These are the activations of a small neural network, seen along a few directions. Each row is one input.
Each table varies a few parts of the input and shows all the possible inputs, shuffled.
Descriptions start from the smaller parts, as in this example, which fits no table here: one of 6 places along a line, together with either a single point or one of 9 places around a ring or (one of 2 separate values, together with one of 5 places around a ring).
Shared parts are said once, and a part with two or three values counts as separate values.

Other details of the inputs shift rows strongly along two fixed directions, in all tables alike. That doesn't count.

A family of inputs:
R1: 254  -159  58  483  97  305  234  178  101  9  -50  218  -136  151  -57
R2: -128  128  -38  -178  -154  138  -169  -222  173  96  -353  21  -183  19  -154
R3: 97  -112  -43  142  103  -136  179  259  -60  -15  145  -4  105  70  123
R4: -123  16  -140  -280  94  -528  -13  127  -175  2  222  -208  309  7  260
R5: 214  -81  29  439  165  327  118  90  104  -49  -19  349  -159  152  -92
R6: 82  -231  223  388  145  -80  335  225  -258  -100  548  -198  240  -225  177
R7: -196  31  151  479  144  362  4  -480  330  89  -181  350  -435  -44  -253
R8: 51  -120  -44  -199  33  -539  160  277  -340  30  370  -323  361  -19  399
R9: -199  226  -84  -300  -94  95  -305  -342  180  64  -325  141  -183  21  -183
R10: 141  -168  8  -191  13  -467  159  362  -275  -87  382  -345  452  -61  352
R11: -280  167  -186  -428  -72  -369  -138  -164  -36  140  -117  -138  8  6  68
R12: -180  158  -60  -573  -122  -370  -283  -172  31  -35  -86  -195  202  -32  65
R13: -66  8  -98  -297  -86  -350  38  63  -325  134  185  -276  131  -51  257
R14: 463  -305  140  584  98  318  383  507  -52  -139  205  70  105  72  34
R15: 263  -95  78  372  26  495  48  192  120  -163  -49  215  -108  46  -218
R16: -74  0  -101  -341  60  -486  -57  160  -79  -99  190  -232  384  -34  201
R17: 69  -132  200  696  90  470  306  -25  -195  82  259  118  -289  -148  -81
R18: 87  -37  31  -25  -114  113  27  89  -150  32  23  -97  -36  -32  25
R19: -578  460  -197  -928  -167  -334  -706  -820  558  55  -689  119  -116  38  -265
R20: 127  -160  291  612  47  503  214  10  -10  -89  185  104  -158  -179  -179
R21: 289  -120  90  394  0  473  124  223  164  -136  -100  222  -121  57  -218
R22: 140  -171  268  680  37  524  306  101  -224  -6  305  26  -182  -210  -91
R23: -15  119  -12  180  -31  562  -186  -224  292  4  -403  328  -412  73  -365
R24: -492  390  -151  -771  -191  -259  -551  -655  269  146  -507  -28  -169  -1  -130
R25: -359  258  -157  -563  -146  -253  -326  -332  176  94  -356  -81  -68  -30  -91
R26: 239  -191  27  185  98  -84  237  427  -71  -150  235  -67  243  22  118
R27: 113  -119  -39  -214  86  -509  128  399  -313  -141  459  -283  531  -49  348
R28: -209  149  -131  -462  -74  -421  -134  -131  -226  139  61  -229  105  -10  191
R29: 323  -137  125  406  -48  503  145  208  133  -99  -103  162  -115  60  -183
R30: 13  27  29  -176  -119  32  -125  -91  147  -37  -173  -11  -18  3  -76
R31: -77  41  -53  -411  14  -516  -107  9  -36  -63  105  -217  330  -4  221
R32: 176  -179  -8  -84  98  -568  278  516  -555  -37  632  -396  521  -24  508
R33: -128  149  -115  -132  -16  41  -141  -227  31  103  -152  143  -182  65  -80
R34: -88  159  -77  224  23  524  -186  -367  347  91  -477  439  -534  148  -379
R35: 50  31  -13  291  -40  483  5  -172  226  135  -369  306  -425  143  -251
Description of these inputs: one of 5 places around a ring, together with either a single point or one of 6 places around a ring.
Changing only the place on the ring of 5 turns R34 into R4. The same change can be made to R17. Which row results? -> R7
List by row number the other rows that have the place on the ring of 5 in common with R25. -> R2, R9, R18, R22, R23, R24

A family of inputs:
R36: 189  -330  112  440  256  -267  440  399  40  -151  338  -26  260  66  215
R37: -487  141  52  -285  -115  -266  -167  -591  221  173  -228  -73  -207  -209  -73
R38: 249  -123  127  518  180  532  4  31  59  -117  87  329  -144  34  -180
R39: -331  254  -188  -479  -24  -197  -376  -522  226  108  -328  222  -81  128  -74
R40: 23  32  -35  -488  -52  -335  -233  132  -202  -188  260  -217  303  9  217
R41: -96  146  -72  107  96  282  -149  -431  313  69  -360  496  -379  134  -207
R42: 120  -42  58  208  -10  128  155  446  -345  -175  436  -185  261  -223  -16
R43: -412  242  -138  -512  -251  -79  -325  -330  188  96  -370  -105  -123  -215  -216
R44: 276  -209  103  529  225  210  226  188  420  -145  -133  263  -16  174  -74
R45: -430  236  -90  -398  88  -258  -433  -591  226  -8  -217  117  -114  -41  -63
R46: -113  280  -181  -589  -149  -116  -395  -354  182  150  -516  69  -215  246  -11
R47: 164  -66  72  638  129  354  238  48  -17  171  -18  299  -402  155  -58
R48: 187  -86  266  569  27  591  93  7  72  -154  78  199  -87  -68  -214
R49: -49  37  -103  -330  -34  -437  -2  127  -349  172  123  -259  217  50  296
R50: 71  -149  226  483  108  -29  305  190  -292  -93  581  -153  139  -199  154
R51: -457  232  -61  -232  148  -273  -320  -632  234  59  -138  141  -165  -49  -96
R52: 226  -16  -123  407  90  543  91  281  -53  -36  -29  424  -236  149  -249
R53: 267  -167  96  453  -60  557  252  54  21  102  -119  96  -217  47  -158
R54: 85  14  -72  -461  -264  -302  -44  109  -239  89  2  -390  195  -7  203
R55: -101  123  -271  -372  -62  -368  -32  307  -393  131  102  -291  152  47  221
R56: 318  -109  230  92  -88  127  85  346  -245  -228  354  -162  277  -87  55
R57: -142  -70  96  -349  -145  -336  64  38  -272  56  224  -452  325  -256  221
R58: 343  -277  85  280  149  -156  326  519  70  -212  228  -88  446  88  175
R59: -102  18  -248  -473  26  -614  -5  408  55  -132  46  -279  488  13  137
R60: -403  266  -269  -494  -232  -76  -301  -323  180  197  -493  -127  -204  4  -197
R61: 456  -91  48  299  24  547  57  192  41  -86  -61  405  -197  259  -137
R62: 249  11  4  -65  -50  191  -218  -104  704  -229  -621  374  -150  270  -293
R63: -220  71  103  -257  25  -441  -18  -85  -247  -24  345  -370  357  -266  208
R64: -155  42  -136  -201  130  -552  110  -34  -271  77  363  -102  190  -62  286
R65: 110  -151  101  584  2  393  317  -51  52  151  -26  91  -373  12  -122
R66: -185  -86  103  -246  -98  -378  123  10  -279  58  249  -428  249  -280  257
R67: 200  -137  27  276  101  7  299  388  -377  126  290  -103  51  85  292
R68: -77  30  10  228  -71  411  -35  -388  309  204  -445  173  -461  63  -233
R69: 136  -82  -88  131  114  79  71  481  -401  -210  458  -78  207  -77  67
R70: 91  16  160  -13  -212  526  -202  -264  369  -1  -461  188  -350  6  -331
Changing only one part turns R50 into R48. The same change can be made to R36. Which row results? -> R58
What is each input in this table made of? -> one of 5 places along a line, together with either a single point or one of 6 places around a ring
Which other rows does R52 become when the place on the ring of 6 takes its other values? List them by row number. -> R42, R43, R55, R60, R69
List by row number the other rows that have the place on the line of 5 in common with R62. -> R40, R46, R54, R56, R61, R70

A family of inputs:
R71: -467  283  -96  -622  -190  -343  -338  -462  74  130  -252  -199  -50  -133  -46
R72: -210  79  14  -77  47  -63  -146  -293  201  -25  -106  67  -71  -75  -93
R73: 435  -301  259  786  68  622  404  385  -180  -108  315  111  -65  -55  -62
R74: -241  173  40  -62  -58  249  -268  -557  406  35  -409  242  -327  -20  -336
R75: -99  6  47  -22  56  -149  -2  -30  -20  -39  110  -89  102  -87  49
R76: -270  129  -57  -454  -147  -382  -132  -125  -181  84  83  -347  148  -165  134
R77: -303  107  -48  -389  8  -491  -158  -176  -22  2  82  -247  224  -125  146
R78: -85  238  -253  -588  -95  -67  -503  -293  675  -63  -811  292  -77  322  -250
R79: -104  -38  -92  -299  12  -558  97  138  -366  67  364  -356  297  -88  345
R80: -101  39  -55  -129  12  -229  4  -49  -103  99  49  -118  28  -7  130
R81: 480  -294  231  881  34  801  429  424  -206  -95  278  183  -234  -64  -154
R82: 246  -255  84  381  129  -82  420  488  -383  -47  520  -164  278  -57  258
R83: 276  -263  91  444  141  21  407  440  -301  -78  484  -54  184  -51  166
R84: -238  207  -49  101  7  442  -291  -666  581  167  -702  485  -623  153  -400
R85: 246  -159  206  702  144  592  181  68  165  -98  7  345  -262  16  -202
R86: -542  344  -218  -752  -124  -462  -422  -576  61  188  -269  -127  -58  -71  11
R87: 455  -324  257  943  184  679  418  414  -74  -145  284  234  -116  -8  -104
R88: 500  -309  294  899  89  731  415  386  -135  -129  288  219  -154  -33  -112
R89: -88  68  84  18  -47  144  -80  -233  117  10  -117  48  -113  -62  -136
R90: -337  185  -142  -594  -92  -536  -183  -183  -245  162  85  -303  169  -97  225
R91: -164  31  -24  -395  -120  -447  6  83  -376  58  309  -436  286  -202  256
R92: 119  8  -231  -734  -76  -685  -144  436  -76  -153  48  -324  594  170  285
R93: -282  112  -54  -453  -146  -359  -111  -123  -188  102  69  -340  148  -173  132
R94: 276  -250  101  460  140  1  387  449  -285  -84  458  -74  189  -8  183
R95: 682  -271  -23  248  38  186  265  841  -100  -270  171  45  314  243  114
R96: 151  -166  -1  -10  3  -375  320  563  -739  10  699  -495  450  -131  441
R97: -51  -6  77  -44  -37  -81  0  -45  -68  -23  125  -136  97  -89  43
R98: -128  28  -73  -206  5  -381  10  8  -176  107  137  -232  146  -20  213
R99: -378  298  -105  -222  -74  186  -378  -646  344  175  -565  247  -429  59  -300
R100: 471  -102  -44  193  18  418  -17  341  343  -213  -335  387  -82  331  -192
R101: -91  137  24  320  46  615  -213  -571  579  126  -656  611  -699  188  -452
R102: 48  69  46  388  1  641  -45  -232  205  76  -326  397  -504  90  -322
R103: -207  176  3  193  59  419  -243  -636  657  92  -635  571  -561  152  -430
R104: 220  -21  -198  -491  -47  -376  -114  387  71  -175  -64  -91  393  206  146
R105: -218  42  -96  -413  14  -681  28  46  -252  57  283  -352  377  -107  314
Changing only one part turns R99 into R86. The same change can be made to R73. Which row results? -> R74
What is each input in this table made of? -> one of 5 separate values, together with either a single point or one of 6 places around a ring
Which other rows does R98 become when the choice among 5 separate values takes its other values? List them by row number. -> R79, R80, R84, R101
